A small network was trained on invented records. Each row is its activation on one of them, seen along a few directions.
After each row come some of the record's fields: Z, V, B, C, L, J.
A field that a record lacks is left out.
The largest differences between rows may come from other fields.
In the rows, zero is written as 500.
Random noise pushes rows far along 2 fixed directions. That doesn't count. These rows show it; they differ only by the noise:
[421 275 527 456 417 410 394 316 368 278 442 403 508 603]
[459 357 428 319 488 313 497 353 468 181 685 532 255 564]
[540 589 772 521 631 744 474 552 758 765 438  89 208 694]
[444 315 388 303 461 260 490 321 416 106 696 583 288 549]

[540 531 405 391 517 385 498 445 536 336 757 726 282 433]
<Z:z5 V:v1 L:l3>
[590 522 399 537 435 465 464 495 564 489 654 621 364 429]
<Z:z2 V:v1 L:l3>
[429 373 517 322 477 399 545 398 484 328 533 328 355 541]
<Z:z4 V:v2 L:l3 J:j1>
[547 402 445 429 558 476 467 347 571 331 576 511 357 492]
<Z:z2 V:v2 L:l3 J:j1>
[598 532 529 453 492 492 563 525 569 555 541 468 338 477]
<Z:z1 V:v2 L:l3 J:j1>
[509 353 365 424 338 273 450 402 326 213 604 754 533 411]
<Z:z1 V:v1 L:l3>
[605 555 482 415 507 438 564 497 590 464 612 550 268 454]
<Z:z1 V:v2 L:l3 J:j1>
[584 473 443 582 485 567 427 471 547 392 574 645 553 511]
<Z:z2 V:v1 B:b1 C:c3 L:l1>
[638 571 499 459 509 470 524 522 598 483 660 570 269 474]
<Z:z1 V:v1 L:l3 J:j1>
[526 450 270 450 408 355 601 470 483 252 702 766 419 399]
<Z:z2 V:v2 B:b2 C:c4 L:l1 J:j1>
[462 606 505 547 325 482 546 658 506 781 470 507 538 469]
<Z:z3 V:v1 B:b2 C:c6 L:l3 J:j1>
[646 714 435 539 713 562 566 620 739 503 772 653 315 500]
<Z:z2 V:v1 B:b2 C:c4 L:l1>
[488 453 484 585 433 431 491 484 395 357 483 622 639 450]
<Z:z1 V:v1 B:b2 C:c4 L:l1>
[335 456 477 412 474 374 579 524 413 328 499 451 616 518]
<Z:z4 V:v1 B:b2 C:c4 L:l1>
[522 543 528 309 562 442 587 498 667 424 745 368 101 547]
<Z:z4 V:v1 L:l3 J:j1>
[345 242 409 489 253 340 497 441 211 319 403 609 806 421]
<Z:z3 V:v1 B:b1 C:c3 L:l1 J:j1>
[639 611 552 445 536 532 512 490 714 527 577 498 221 496]
<Z:z1 V:v2 L:l3>
[581 469 500 541 576 639 388 494 533 485 465 495 500 538]
<Z:z2 V:v1 L:l3 J:j1>
[356 492 530 564 505 601 528 567 310 653 266 433 890 490]
<Z:z3 V:v1 B:b1 C:c5 L:l2 J:j1>
[404 369 443 507 278 365 491 487 298 496 457 569 631 403]
<Z:z3 V:v1 L:l3 J:j1>
[477 484 324 516 686 446 515 443 338 328 498 644 789 458]
<Z:z2 V:v1 B:b1 C:c5 L:l2 J:j1>
[567 401 437 478 472 364 475 362 443 318 531 622 404 488]
<Z:z1 V:v2 L:l3 J:j2>
[425 331 624 540 389 528 351 369 383 427 330 266 639 583]
<Z:z4 V:v1 L:l3>
[383 479 341 269 411 199 599 508 435 260 700 600 376 463]
<Z:z4 V:v1 B:b2 C:c6 L:l3>
[622 491 528 614 489 688 399 462 575 616 443 441 532 545]
<Z:z2 V:v2 L:l3 J:j1>
[449 518 588 502 452 542 497 505 513 650 491 397 439 500]
<Z:z5 V:v1 L:l3 J:j1>
[449 450 566 369 499 479 525 457 555 441 520 297 324 547]
<Z:z4 V:v2 L:l3>
[462 538 432 406 710 514 537 556 388 362 465 596 711 472]
<Z:z1 V:v1 B:b1 C:c5 L:l2>
[527 483 478 440 496 444 574 519 522 395 636 624 438 484]
<Z:z1 V:v1 B:b1 C:c3 L:l1 J:j1>
[693 520 415 602 513 608 349 434 582 434 641 649 431 528]
<Z:z2 V:v1 L:l3>
[551 569 498 663 461 529 428 569 528 680 453 501 609 480]
<Z:z2 V:v1 B:b2 C:c6 L:l3>
[463 530 517 466 451 476 541 540 502 617 591 531 399 442]
<Z:z5 V:v1 L:l3 J:j1>
[436 503 529 277 580 414 657 540 680 338 738 389 151 522]
<Z:z4 V:v1 B:b1 C:c3 L:l1>
[391 242 510 442 345 375 406 306 292 245 425 382 620 543]
<Z:z4 V:v1 L:l3 J:j1>
[550 504 381 400 541 446 522 536 560 386 666 592 308 433]
<Z:z2 V:v1 L:l3 J:j1>
[619 515 591 578 543 611 437 486 562 594 480 463 403 577]
<Z:z1 V:v1 L:l3 J:j2>
[586 493 434 393 498 396 554 503 516 397 703 650 292 466]
<Z:z1 V:v1 L:l3 J:j1>
[421 461 581 572 341 542 411 504 406 642 398 486 630 477]
<Z:z5 V:v1 L:l3>

Which values does each new row have?
[455 564 482 447 659 575 606 543 425 541 377 472 720 511]
<Z:z1 V:v2 B:b1 C:c5 L:l2 J:j1>
[352 502 479 277 714 504 632 514 451 330 460 337 530 542]
<Z:z4 V:v2 B:b1 C:c5 L:l2>
[393 342 590 422 390 453 458 383 450 413 365 267 504 550]
<Z:z4 V:v2 L:l3>
[319 338 493 354 460 331 579 467 395 297 496 397 610 519]
<Z:z4 V:v1 B:b1 C:c3 L:l1 J:j1>
[622 651 420 611 479 576 459 616 595 669 554 618 505 543]
<Z:z2 V:v1 B:b2 C:c6 L:l3 J:j1>
[591 454 373 560 424 411 447 408 466 407 631 649 440 433]
<Z:z2 V:v1 L:l3 J:j1>
[455 393 445 595 269 385 374 443 246 428 337 652 867 483]
<Z:z1 V:v1 B:b2 C:c6 L:l3>
[381 325 549 393 403 421 444 342 413 316 411 331 517 541]
<Z:z4 V:v2 L:l3>
[552 383 436 519 424 352 444 370 406 345 599 669 430 495]
<Z:z1 V:v1 L:l3 J:j2>
[652 480 344 500 473 479 454 443 545 374 725 691 367 477]
<Z:z2 V:v1 L:l3 J:j1>
[634 538 525 560 504 509 403 437 559 448 574 567 392 494]
<Z:z1 V:v1 L:l3>
[612 567 612 680 511 701 447 511 624 798 368 302 467 523]
<Z:z2 V:v2 L:l3 J:j1>
[594 504 597 610 446 611 366 467 499 561 434 491 552 539]
<Z:z1 V:v1 L:l3>
[493 385 237 479 597 480 480 426 265 196 528 755 847 474]
<Z:z2 V:v1 B:b1 C:c5 L:l2 J:j1>
[645 798 476 537 547 615 613 749 817 864 677 484 194 491]
<Z:z2 V:v1 B:b2 C:c6 L:l3 J:j1>
[582 552 543 560 491 514 458 441 588 576 617 517 346 494]
<Z:z5 V:v1 L:l3 J:j1>
[525 296 631 760 321 570 251 308 275 516 158 393 893 539]
<Z:z1 V:v1 L:l3 J:j1>
[367 637 477 518 426 468 627 734 477 676 467 576 652 430]
<Z:z3 V:v1 B:b2 C:c4 L:l1>
[612 501 502 534 451 476 416 470 499 425 548 598 447 479]
<Z:z1 V:v1 L:l3>
